A small network was shown many inputs. Here are its activations along a few directions, one row for each input.
In each table, some parts of the input vary, and every possible input appears once, in random order.
A made-up example of a description, with smaller parts first: values(3) and (point or ring(11) or (line(6) and ring(8))).
Shared parts are said once, and a part with two or three values counts as separate values.

Other details of the inputs shift rows strongly along two fixed directions, in all tables alike. That doesn't count.

A family of inputs:
R1: [-50   1   2 -16  14  30   5 -36  -7   9  -7]
R2: [  1  -4   4   8   4 -15 -19 -27  10   7  -4]
R3: [ 26  15   7  15 -30   3  21  58  -5 -20 -17]
R4: [ -5  -2   0  -6   8  -1 -13 -19  10  -3  -6]
R5: [ 14 -12 -18   5  10 -31 -14   7  15   4  26]
R6: [ 32   0  -5   4   1 -21 -26 -12   7   2   2]
R7: [ 28   1   0  14  -5 -23 -24 -15   1   7   2]
R8: [-14  12  13   1  -3  33  25  39 -16  -9 -16]
R9: [  9 -17  -2  -9   4 -12  -6 -25  19   5  -2]
R10: [-51 -18  13 -15  10  28   5 -33  -7   1  -4]
R11: [ 29  -6  -1   8   2 -22  -1  -8  15  19  -5]
R12: [ -8  17   3 -14 -16  28  24  33 -16 -27  -5]
R13: [ 31   6   4  11 -12 -22  -3   4   2  -1   3]
R14: [ 31   5  -4  11   4 -19 -19 -12   0  18   1]
R15: [ 22   7  11   7  -7   6   8  47   1 -20 -14]
R16: [-29   7  -9   3 -11  17  22  46 -18 -19  14]
R17: [-24 -10 -17  -3  18  -8   0 -11   0  18  25]
R18: [-43  -2   1 -24   9  28  15 -38 -13  10   5]
Description of these inputs: values(3) and (point or ring(5)).
The inputs of R6 and R7 match in every part but the values(3) part. If R12 is changed in the same way as R6 into R7, which row does it become?
> R13
Which other rows does R8 become when the values(3) part takes its other values? List them by row number.
> R10, R15

A family of inputs:
R19: [-11   7 -11   6   1  13  26  21  -9  -5   3]
R20: [ 16  21  -1   0 -17  15  10  17 -16  -9  -4]
R21: [ 48   1  -2  17  -5 -44 -14  13   7  11  22]
R22: [ -1   2   1  -6  -5  18  15  28   4 -20   6]
R23: [-16 -13  -4  -1   2 -15   0 -21   4  27  15]
R24: [ 38  10  -1  21  -1 -27  -1  -7   6  13  -5]
R25: [-15 -11   6  12  11 -10 -13 -32  -1  10  -3]
R26: [ -6 -22  -1  -7  20  -2   0 -24  17   2  10]
R27: [ -8   8   5 -10  -6  11  18  28   8  -4 -16]
R28: [ 28   6  -3  16  15 -33 -15   8  11   8  -9]
R29: [-28 -30  -2 -24   6   4  -7 -38   1  -1  11]
R30: [-23   8  -9  -1  -6  24  26  24  -4   4   5]
R31: [ 41   6   5  18  -9 -33 -12  -3   4   9  14]
R32: [-19  12  11  -1  -9  21  23  11 -24  -9   3]
R33: [-17  -1  -5  -4   4   7 -20 -43   3   6  -7]
R34: [ -8   3   2  16  -2   1   7  36 -12 -11  -6]
R35: [-22 -25  -6  -7  19   2   6 -32  16   4   3]
R36: [-13   6  -1   5  10  21   7  27  -7 -13   3]
R37: [-14  -7   7  -1 -15   8  19  33   2  -5  -7]
R38: [-12 -21   6 -15  -1   2  -9 -41   2  -2   2]
R39: [-13  11   5   7 -20  11  19  16 -12   5  -4]
R40: [-24  -7  -8  -8  -7   1  -4 -44  -7   9   6]
R41: [ 10  23  -8   3 -22  10  10  13 -10  -8 -10]
R42: [ 28  -4   1   4  10 -31  -1   2  19   3 -11]
R43: [-14  -1   5   4   9   2 -15 -32  11  22  -8]
R44: [-12   5   7   7   0  10   5  35 -15 -14   2]
R45: [-39 -17   0  -2  10   1 -11 -24   4  19   6]
R46: [ -5  18   4  -1  -8  28  -1  15 -16 -17 -12]
R47: [-13 -11 -19   1  12  -2 -21 -25  10   4   6]
R48: [ 38  -3  -3  -7   3 -27 -15   2  16  -2  -3]
R49: [ -8   8   5   3 -13  19  -2  18 -21 -18  -6]
R50: [-17  -2  -2  -5  18  -9 -15 -21  14  22  -4]
R51: [-17  -1  15   0 -19  18  20  19  -2  -7 -14]
R52: [-24   0   1 -16  21   3 -18 -31   4   6   8]
R53: [-13  -1   4  -9  15   5   1 -48  -3  15   7]
R54: [ 34  -4   2  19   3 -37 -27  11   9   5  14]
R55: [-13   3  -4 -19  15  -5  -5 -33   2  13  16]
R56: [-19  -4  10 -13 -11  19  16  23  -8 -21   5]
R57: [-26 -11  -2 -15   1   8  -5 -49 -14   9  13]
R58: [ 12   0   4  -9   1  29  14  18 -27  18 -11]
R59: [-21   6 -13  -7 -19  14  14  17 -19 -10   4]
R60: [  4   3  18   4 -12   9  17  26  -8 -20  -9]
R61: [ -8  18  -8 -18  -6  17  13  18 -17 -10   1]
R62: [ 46  12  -6  14   0 -43  -8  13  19  27   1]
R63: [ 49   2  -7  25  10 -33 -27  15  21   4  15]
R64: [ -2  25   6  -3 -12  22  16  13 -15  -9   2]
R65: [ -3   7 -10   2  -1  21  -1  31  -9 -17   3]
R66: [ 36   0   8  14  -7 -22  -6  -1  26  13 -13]
R67: [  1   0  14  10 -15   5  20  24  -6 -17 -16]
R68: [ -1  -7  11 -11   5   3  -8 -39  14   1   2]
R69: [ -9   2  -2  -1  -8  13  -3  29 -18 -17   3]
R70: [  5  20  13  11   1  16   3  22  -9 -12 -12]
R71: [-29 -10  -4  -3  -1   4 -19 -40  -4   3  -2]
R72: [ 56   1  12  16   2 -30 -10   0  21   2  -7]
R73: [-10 -25  -8 -10  -3 -14 -11 -27  11   0   4]
R74: [ 53   1 -10   5  -6 -43 -19   8  26   0 -10]
R75: [ -6  20 -15 -12 -12   8  11  17 -10  -8  -5]
R76: [  8  23  11   8  -7  16  -2  21  -7 -13  -6]
R77: [-41 -16  -8  -4  20  13  -8 -30  12  19   7]
R78: [ 52   4 -11  18   3 -35 -12  11  16  11  23]
R79: [ -4   5  17  -3 -18  15  12  19  -7 -22  -3]
R80: [ 42   9   2  15  18 -36 -23  12  13   7  -1]
R81: [-16 -15 -13   0   3 -12 -24 -25   2   5   7]
R82: [ 28  -1  -9  12  13 -21  -1   1   9  11  18]
R83: [-21  10   5   5 -12  16  26  11 -23  -7  -5]
R84: [ 54   0   5   7  10 -42 -11  12  24   3  -3]
R85: [ -4   8  10   2  -8  19  23  16  -3 -16 -22]
R86: [ 49 -12 -10   8   1 -27 -15   9  22  -3   8]
R87: [  2  20 -11  -1  -7   4  -5  29  -5 -15 -14]
R88: [-20  -1  -2 -19  23  -3   1 -37  -2  15  12]
R89: [ 36 -16   8  11   4 -38 -10   7  16   2   8]
R90: [-25 -15  -8   5  25   2  -7 -26   7   9   5]
R91: [ 16  10   7  -6 -17  18   9  20  -4 -21 -15]
R92: [-18   9  11  13 -14  16   6  24  -9  -2 -12]
R93: [  5   7  -7  -2 -16   4  10  31 -20 -10  10]
R94: [-24   5   3  -6  -3  17  23  20 -22  -8  11]
R95: [-13 -33   8 -28  20  28  -1 -40  -7  24 -12]
R96: [  0  10   0  -6 -20  19  10  11   0 -19 -19]
R97: [  0  11   7 -16  -3  11  11  24   2 -18  -4]
R98: [ -4  17  -3 -10   0  16  -2  29 -13 -17  -8]
R99: [-10  17   7  11  -1  20   9  17 -12 -10 -19]
R100: [ 44  -4  -5  26  -1 -50  -5  13   7  15   9]
R101: [ -7  12  14  12  -5  15   5  26 -17 -15  -6]
R102: [ 41  -1 -18  10   0 -24 -11   6   8   7  18]
R103: [-18 -19   0 -11  -7  -2  -9 -44   7   0  -3]
R104: [-37 -31   3 -13  13  -1   6 -36   5   4   3]
R105: [-11  13  13   6 -11  17   0  19 -16 -16  -1]
R106: [-18 -24 -16 -15   7   3  -6 -37  18   0   6]
R107: [  8   1   8  -3   6  34   2  28 -24   9 -19]
R108: [-35 -26  -5 -15  14  12   6 -32  21  13   5]
R109: [-20  -3  -7 -12  19  -8   5 -34   0  16   3]
R110: [-18  -1   0  -5   4   5   1 -42   6  27   1]
R111: [ -8  -8 -23  -5   5  -5  -6 -28   6  10  14]
Describe the family of inputs behind these rows.
> values(3) and (point or (ring(5) and line(6)))
The inputs of R35 and R19 match in every part but the values(3) part. If R68 is changed in the same way as R35 into R19, which row does it become?
> R64
The inputs of R42 and R28 match in every part but the values(3) part. If R89 is changed in the same way as R42 into R28, which row does it become?
> R44
The inputs of R110 and R66 match in every part but the values(3) part. If R111 is changed in the same way as R110 into R66, which row does it become?
> R106
Which other rows does R24 become when the ring(5) part takes its other values? List them by row number.
> R19, R83, R100, R109
Which other rows does R83 become when the values(3) part takes its other values? List them by row number.
> R25, R67
Which other rows does R54 become when the values(3) part takes its other values? List them by row number.
> R21, R56
A walk changes only the line(6) part. It starts at R62 and steps to R109. List the rest of the walk in order.
> R88, R55, R61, R75

A family of inputs:
R112: [-2  0  0  3 -2 -1  0 -3 -7  0  6]
R113: [-16   2   1   1   7   5   0  -4  -5   1   3]
R114: [-14 -18  -1 -13  13   1  -4 -27   5  11  -1]
R115: [19 11 -7  9 -9 -6  8 24  1 -5 -2]
R116: [ 3 -9  1  0 -6 -5  1  0  2 -1 -4]
R117: [ 11   7  11  10  -1   1  -4  -3   1   2 -15]
R118: [ 19  -7   0   0   5 -22 -17 -13  14   3   6]
R119: [-22 -12  -5 -14   9   8 -11 -36   6   1   5]
R120: [17 16 -2  8 -7 -5  8 24 -5 -4  1]
R121: [ 9 -4  3 -1  4 -3  1  7  3  3  2]
R122: [  1   8  -6   0  -8   8   2  19  -6 -15  -2]
R123: [-21 -17  -2 -15  14   8  -4 -30   5  12   3]
R124: [-2 10 -3  0 -4  7 15 16 -6 -8  2]
R125: [ 27   7  -3   9  -2 -20 -13   9   3  -3   5]
R126: [-6 11  4  7 -4  4  6 23 -9 -3 -1]
R127: [ 28  -4   4  11  -6 -20  -4  10   8   1   4]
R128: [-15   3   3  -7   1  25  13  15  -9  -8   0]
R129: [ 20 -12  -3   9   0 -20 -14 -16  13  10   6]
R130: [-18   9  -1   3  -2  16   7  15  -9  -7  -5]
R131: [ -1   9  -2  -2  -6   8   5  18  -8 -16   2]
R132: [-9 -1  1 -8  2  9 -3 -6  0 -9  4]
R133: [-17  -2   7 -12   6  12   0 -45   0  11  -8]
R134: [ 20 -10  -3   0   3 -24 -17 -14  15   2  -1]
R135: [ -1 -10  -3  -6   5 -11  -1 -21  11   9  -2]
R136: [ 4  0  1 -3  0 -4  6  0  6  1  2]
R137: [ 22   2  -2  13  -9 -18  -8   9   0   7   2]
R138: [  6   7   8  -3  -3   7  -8 -12  -3  -5 -12]
R139: [ -7   2   4   2  -5   7  10  21   0  -9 -12]
R140: [-23   0  -3  -4  -8  21  13   7 -13 -10   0]
R141: [ -4  11  10  -4  -4  26  11   9 -14  -5 -17]
R142: [-18  -3   7  -7  -8  17  16  11 -11 -12  -4]
R143: [ 26   0  -7  11   2 -14  -6  12   4   5   1]
R144: [-10   6  -1  -5   0   2   7  -4  -5   5   4]
R145: [ 14  -9   4   8   9 -22 -12 -10  16  10   4]
R146: [ 18  15  -4   8 -11  -8   6  26  -3   1  -3]
R147: [ -3  -2  -8  -2   6  -8  -5 -24   5  12   5]
R148: [-9 -6  3 -2 -2  8  3 -7 -2 -3  6]
R149: [-17   2  -4  -9  -1   7  -6  -9  -6  -1   2]
R150: [ -3  -6  -1  -3  12  -7  -8 -19  -1  16   9]
R151: [-21   6   2 -10  -2  23  18   5  -6  -8   1]
R152: [-12  -9   1  -3   3  -6  -7 -25  -3  12  10]
R153: [-20   6   2   1   0  16  12  15  -9 -11  -1]
R154: [ 21  -5  -7   8  10 -20 -16 -12   7  16   5]
R155: [-27   1   3  -5  -2  22  12  13  -3  -9  -7]
R156: [-10 -12  -2  -2   6  -4  -4 -27   0   5  11]
R157: [ 17  -7  -4   2   3 -21  -7 -14  17  12   2]
R158: [ 25   0   2   5  -2 -21   2   9  10   1  -2]
R159: [-18 -17   3 -14  15   3  -1 -27   2   8   3]
R160: [ 7  3 -1  3  6 -2 -2  5 -5  4  4]
R161: [14 13  0 16 -8 -7  0 33 -2 -1 -6]
R162: [ 14   4  11   6  -8   2  -2  -7  -4   1 -12]
R163: [ 26  -1   2   3  -3 -21  -9   9   9  -7  -1]
R164: [-17  -1   2  -6 -11  20  13  12  -7 -10  -3]
R165: [-9  0 -3 -4  4  5 -1 -2 -6 10  1]
R166: [-20   5   5  -1  -1  21  12  15  -5 -11  -2]
R167: [18  8  1 16 -7 -3  2 32  6 -7 -6]
R168: [-13  -7  -2  -8   7  15   2  -7   0   3   1]
R169: [ 21   2  -4  17   1 -19  -7  12   9   2  -1]
R170: [ 23   8  -1   7  -4 -19 -12  10   1   0   5]
R171: [-12  -2  -3   0  -4   6   0  -7  -7   0   3]
R172: [-19  -9  -5 -11   7   6   0 -31   8   9   4]
R173: [  2   7  -1   2   0  10  10  24 -10  -7   1]
R174: [ -4 -10  -3  -9   5  -6 -14 -23  11   2   3]
R175: [  1  13  -5   0  -9   8   1  21  -9 -14  -3]
R176: [-14  -6   6  -3   6   2   4  -3   3  -2  -4]
Describe the family of inputs behind these rows.
> values(5) and (point or (values(2) and line(6)))
The inputs of R145 and R127 match in every part but the values(5) part. If R113 is changed in the same way as R145 into R127, which row does it become?
> R112
The inputs of R168 and R119 match in every part but the values(5) part. If R121 is changed in the same way as R168 into R119, which row does it become?
> R118
Which other rows does R166 become when the values(2) part takes its other values? List them by row number.
> R167
Which other rows does R157 become when the values(2) part takes its other values? List them by row number.
> R136
Which other rows does R122 become when the line(6) part takes its other values? List them by row number.
> R119, R134, R149, R174, R175
Which other rows does R153 become when the values(5) part takes its other values? List them by row number.
> R124, R131, R156, R173
Which other rows does R115 become when the line(6) part takes its other values? List them by row number.
> R135, R146, R147, R157, R172
